A small network was shown many inputs. Here are its activations along a few directions, one row for each input.
In each table, some parts of the input vary, and every possible input appears once, in random order.
Descriptions start from the smaller parts, as in this example, which fits no table here: line(6) and (point or line(9) or (values(2) and ring(8))).
Shared parts are said once, and a part with two or three values counts as separate values.

Rows:
R1: [-35 -26  10  15 -11  16 -35  14  16   0 -26  12   1   6   6]
R2: [-13 -18  16  22 -32  19 -36  10  20  12 -28  16  10   8   7]
R3: [ 92   2 -56 -47  63 -18  21  13 -68 -33  10 -95  -6 -30 -23]
R4: [-25 -26  19  24 -21  20 -22 -17  21   0 -21  18  11   4  11]
R5: [ -8  29   7  10  -7  -8  40 -18  -7  17  32  33   0   2   9]
R6: [ -7  32  14 -13   3 -25  35  -1  -1   3  27  23  -8  11  -1]
R7: [-28 -23  27  -1 -16   7 -26   1  27  -9 -21   4   3  10   2]
R8: [-26 -24  12   9 -19  17 -32 -17  33  -5 -15  16   3   3   8]
R9: [  67  -53  -50  -19   41    9  -34   14  -27  -39  -38 -123   -1  -27
  -33]
R10: [ -6  32   1  -4   3 -12  31 -18   7  14  36  32  -5   4   6]
R11: [-15  34  -3   0   8 -15  30  12 -11  13  22  31  -9   3   6]
R12: [  5  42   4   5 -14  -9  28   6  -9  28  22  33   1   5   2]
- The inputs of R2 and R12 match in every part but one. If R4 is changed in the same way as R2 into R12, which row does it become? => R5
- What do these inputs look like to the network? => values(2) and (point or ring(5))

Rows:
R13: [-57  39  53  -5 -32 -23  24  30   5  20  18  73  -7  29  12]
R14: [  2 -70  -9  21   2  42 -39 -49  10 -23 -23 -36  18 -21  11]
R15: [  71  -25  -56  -17   33    4  -56  119  -73  -11  -73 -111   -4  -17
  -36]
R16: [-18  59 -10 -41  47 -40  60  11 -23  -4  54  33 -25   2   5]
R17: [ 28  50 -42  25   9  -5  55  -4 -39  40  46  23  -4 -14   5]
R18: [-41 -56  15 -22  33  -9 -16 -32  34 -62 -17 -35 -13   2  -6]
R19: [ 46   7  -2 -55  43 -38  33 -34  -1 -40  35 -48 -11   1 -17]
R20: [-27 -26  14  46 -55  41 -61 -11  46  24 -36  48  16   7  19]
R21: [ 81   3 -31  -8   2   9  24 -52 -22  -3  21 -56  16 -29 -15]
R22: [ -9  39  24  57 -53  14  15  11  -4  59  -7  75  22  13  19]
R23: [-77 -20  44  -1 -27   4 -40  11  66   0 -17  35  -8  27   3]
- What do these inputs look like to the network? => point or (values(2) and ring(5))

Rows:
R24: [ 35 -11 -20   4   6  17  40 -30 -20   8  15 -45  16 -24   0]
R25: [ 34 -35  25 -35   6 -10 -27 -17   8 -34  -5 -29  20   9 -10]
R26: [ 51  11 -25  26   3  10 -16  90 -59  17 -29 -36   9 -31  -4]
R27: [ -7 -30  34  14 -38 -15 -16  -3  36 -17 -30 -11  16  23  -8]
R28: [-17 -24  17 -46  30 -13 -17  -3  -3 -53 -17 -15   0  -6  -6]
R29: [ 26  44 -16   0  -4 -15  16 -24  19  27  19  28   0  -9  -2]
R30: [-14  12 -39 -14  32 -27  22  -7  -3 -16  41 -22 -27  -9 -12]
R31: [  7 -42   6  58 -27  23 -27 -22   1  10 -34  -8   5   2  -2]
R32: [ 35  29 -48 -16   2  -4 -27  78 -27  28 -26 -36 -16   9 -21]
R33: [ 37 -19 -24 -20  15  17 -45 -20  30 -21   5 -34   2   4   3]
R34: [ 30   4  30 -33   7 -16  32 -26  -4  -7  24 -46   2   0 -27]
R35: [ 27  13 -25 -17  12  -9  11 -31  15   9  35 -49  -1 -13 -16]
R36: [-10   4  17 -28  30 -28  44  -1 -19 -33  29 -20 -26   5 -20]
R37: [ -3   7  13  34 -56  32 -17 -24 -10  28  -2  30  22  -4   4]
R38: [-61 -22  35   4  -1 -13  -6  18  29 -19 -34  -3   5  17   4]
R39: [ -9  36 -21   2  24 -33  21   0   3  22  39  48 -20   4  14]
R40: [ -5 -38 -24  -8  28  17 -16 -16 -30 -31 -29 -15  -6 -32  19]
R41: [ 46 -47 -13   7   8  23 -26 -27 -15 -11 -15 -32  10 -15  22]
R42: [ 28  46  36 -11 -13 -18  37 -20   3   5   6  22   0   9  -2]
R43: [-47   6   4  -4  -7  11 -12  21  30  29  23  61 -13   6  14]
R44: [-54  12  47 -12 -25  -8   6  23  13   4   9  44  -5  26  30]
R45: [ -2  26 -21  27  19  -4  42  -3 -35  12  25  46  12   5  20]
R46: [-56 -18  -6  15  17  17 -23  15  47   1 -21   7 -13   3  -8]
R47: [  1 -25  -6  26 -20  17 -34  -7  53   3 -18  -1  -5  12 -17]
R48: [ -4  11   4   0 -48  19 -18  -8  42  30  10  40  -1  -4  -3]
R49: [-48   2  11  28 -13  24  -8   4 -20  28  11  50  15   7  22]
R50: [ -8  38  31  -9  17 -32  42   6 -10  -2  25  41 -18  23  15]
R51: [-16 -11 -32 -31  37  10 -35  -8  16 -39  -8 -17 -17 -13   1]
R52: [ -9  16  49  -7 -64  -5  -3  -6  23   6  -1  27  10  11   9]
R53: [ -2 -11 -36   6  24  -1  49  -9 -40 -19  24 -18  -8 -19   0]
R54: [ 31  35 -14  24  -8  14  36 -27 -19  17   3  25  29  -9   6]
R55: [ 35  15   3 -29  -3 -22 -10  83 -45  12 -36 -30   0  18 -35]
R56: [-50 -35   5  46  10  22 -17   0  -6   8 -37   0   1  -7   9]
- The inputs of R50 and R45 match in every part but one. If R36 is changed in the same way as R50 into R45, which row does it become? => R53
- What do these inputs look like to the network? => values(3) and (point or (values(2) and ring(5)))
- Which other rows does R52 become when the values(3) part takes its other values? List them by row number. => R37, R48
